Here are a small network's activations along a few directions, averaged over the inputs that share one value of a field.
Related values have similar rows: they may be neighbours, one step apart, or belong to one group.
In the rows, zero is written as 500.
Strong random noise was added to every row along 12 fixed directions; ignore it. To show where, here is one row again and again, with new noise each time:
[788 394 608 344 285 583 627 524 477 718 505 249 604 623 654 629 551 412
 359 432 171 608]
[541 368 268 380 677 651 503 343 363 685 471 555 783 202 516 544 665 489
 466 402 369 346]
[447 605 453 849 409 303 539 578 412 453 681  47 452 417 579 587 213 509
 272 411 396 774]
[617 519 412 343 566 340 242 460 593 525 340 692 629 754 633 416 337 565
 501 483 584 484]
[684 231 583 360 333 754 416 584 523 385 467 548 497 300 468 614 599 519
 603 680 475 487]
[684 419 633 380 329 452 490 442 532 793 607 737 444 537 887 321 690 361
 518 432 530 548]
[273 635 384 448 526 508 724 269 482 755 373 536 455 561 319 477 649 472
 357 416 327 484]
[640 494 616 458 595 383 541 743 336 467 498 624 611 608 380 495 419 471
 592 595 618 574]
[496 390 470 719 627 569 474 663 539 428 378 401 432 459 483 649 369 398
 502 420 517 562]
[420 494 234 757 558 542 419 914 397 440 343 348 410 198 449 472 205 385
 719 346 424 712]
[589 482 330 522 680 426 712 302 170 818 322 361 625 481 754 426 655 495
 389 387 542 439]
[407 393 573 574 757 570 656 240 337 562 835 738 675 140 436 582 855 496
 363 553 672 275]
[649 374 485 256 453 415 329 252 393 583 408 560 572 388 393 557 446 423
 455 630 549 537]
[377 729 359 499 685 583 661 526 562 662 319 510 501 735 635 498 537 515
 496 198 342 334]


Field GEFO:
nabu: [553 492 479 371 605 554 278 305 587 649 643 539 530 266 660 632 458 271
 505 240 472 384]
pas: [458 544 516 330 452 419 391 483 695 407 489 638 627 726 345 402 476 610
 436 629 502 474]
gek: [638 384 613 624 512 264 400 412 530 510 636 460 521 666 792 357 460 493
 407 539 792 520]
delir: [223 480 426 648 303 482 603 460 650 492 382 516 358 607 150 428 515 592
 366 639 396 757]
venik: [353 751 471 389 573 461 251 230 710 438 651 610 359 427 788 457 477 515
 572 313 641 181]
bamug: [295 642 523 490 682 333 775  90 376 573 685 503 786 692 181 554 686 729
 130 611 444 415]
muvug: [408 563 399 505 516 745 387 442 846 368 416 526 505 659 691 476 592 668
 551 362 302 262]
manov: [700 522 619 314 614 451 341 205 443 388 674 469 613 531 716 606 512 526
 481 547 666 232]
ris: [496 535 550 177 397 638 476 469 372 372 446 538 398 313 285 508 569 477
 843 700 568 337]
tuve: [568 393 570 549 635 527 468 428 454 207 625 503 720 465 315 591 555 721
 412 728 608 365]
rebe: [467 203 362 900 729 678 545 704 380 249 187 202 388 244 415 652 471 465
 585 541 741 496]
GEFO is arranged as a ring.
Question: What is the length, in steps, of the shortest route from pas to ris?
Answer: 3
Question: Going along GEFO from tuve by way of its neighbour muvug, in what order are gek, bamug, manov, rebe met?
Answer: manov, gek, rebe, bamug

Field GORI:
ruli: [518 512 493 455 479 464 424 471 494 304 345 471 460 641 371 463 419 626
 549 723 590 497]
tiso: [467 460 103 505 468 488 500 559 325 400 430 336 843 393 567 252 557 988
 442 664 509 489]
sed: [392 635 385 574 553 478 409 586 730 490 132 531 323 889 580 466 283 494
 580 299 412 546]
fet: [330 380 452 555 674 667 382 525 727 446 404 827 419 372 205 622 474 346
 564 405 508 463]
fem: [568 738 537 331 734 189 220 146 507 584 534 592 558 671 482 638 159 240
 407 301 539 407]
tugo: [546 546 731 516 540 525 540 482 450 300 699 484 509 448 398 718 486 537
 438 566 534 448]
gazir: [310 626 527 531 550 330 381 240 699 569 686 607 449 513 429 569 416 400
 294 412 578 499]
zipu: [410 523 606 684 441 459 407 306 653 345 573 202 203 476 634 684 373 449
 330 472 629 462]
ruke: [431 733 528 338 418 365 478 292 434 596 534 575 422 568 591 447 471 578
 467 479 600 437]
peg: [672 370 615 442 680 579 642 636 466 518 206 431 547 819 404 614 553 395
 572 522 512 394]
ref: [506 550 578 572 617 479 362 590 618 342 511 348 421 491 471 668 270 353
 555 400 552 468]
virup: [556 608 530 745 765 319 579 625 311 545 819 353 728 458 596 559 380 389
 434 318 457 519]
nolus: [417 517 560 508 515 623 677 662 509 340 807 694 732 464 418 469 764 816
 452 643 539 381]
GORI is arranged as a ring.
Question: Going along GORI from ref by way of its neighbour peg, in what order are tiso, zipu, ruke, nolus met?
Answer: ruke, nolus, tiso, zipu
Question: What is the length, in steps, of the shortest route from fem to fet?
Answer: 3

Field SIGAD:
zeve: [700 318 761 683 649 476 718 512 544 700 471 393 474 849 760 591 650 224
 391 395 536 482]
seb: [565 466 643 308 428 508 456 394 628 408 573 585 572 633 442 546 593 592
 429 649 543 405]
ginaz: [310 615 430 646 697 364 606 382 409 732 460 665 346 377 582 348 580 319
 505 300 669 475]
gapov: [530 342 484 462 541 666 510 292 612 689 306 552 420 521 552 628 599 325
 432 360 381 463]
ros: [377 419 521 468 267 740 402 574 702 102 286 527 257 508 207 567 479 796
 582 809 544 514]
luze: [548 454 779 360 478 535 704 504 475 751 631 737 456 519 314 541 708 188
 541 487 423 510]
lum: [459 510 391 598 322 421 505 395 463 618 947 349 746 245 596 505 495 633
 198 450 248 683]
detu: [508 523 571 472 543 476 341 592 623 306 526 761 515 636 577 396 523 641
 639 600 707 391]
kob: [541 561 453 440 411 404 554 322 343 588 344 264 382 559 600 445 496 487
 467 551 569 511]
SIGAD is arranged as a line.
Question: Which values are neighbours of ginaz? Give them in the order they are listed.
Answer: ros, luze
Question: Which values are neighbours of seb? Give them in the order they are listed.
Answer: detu, kob
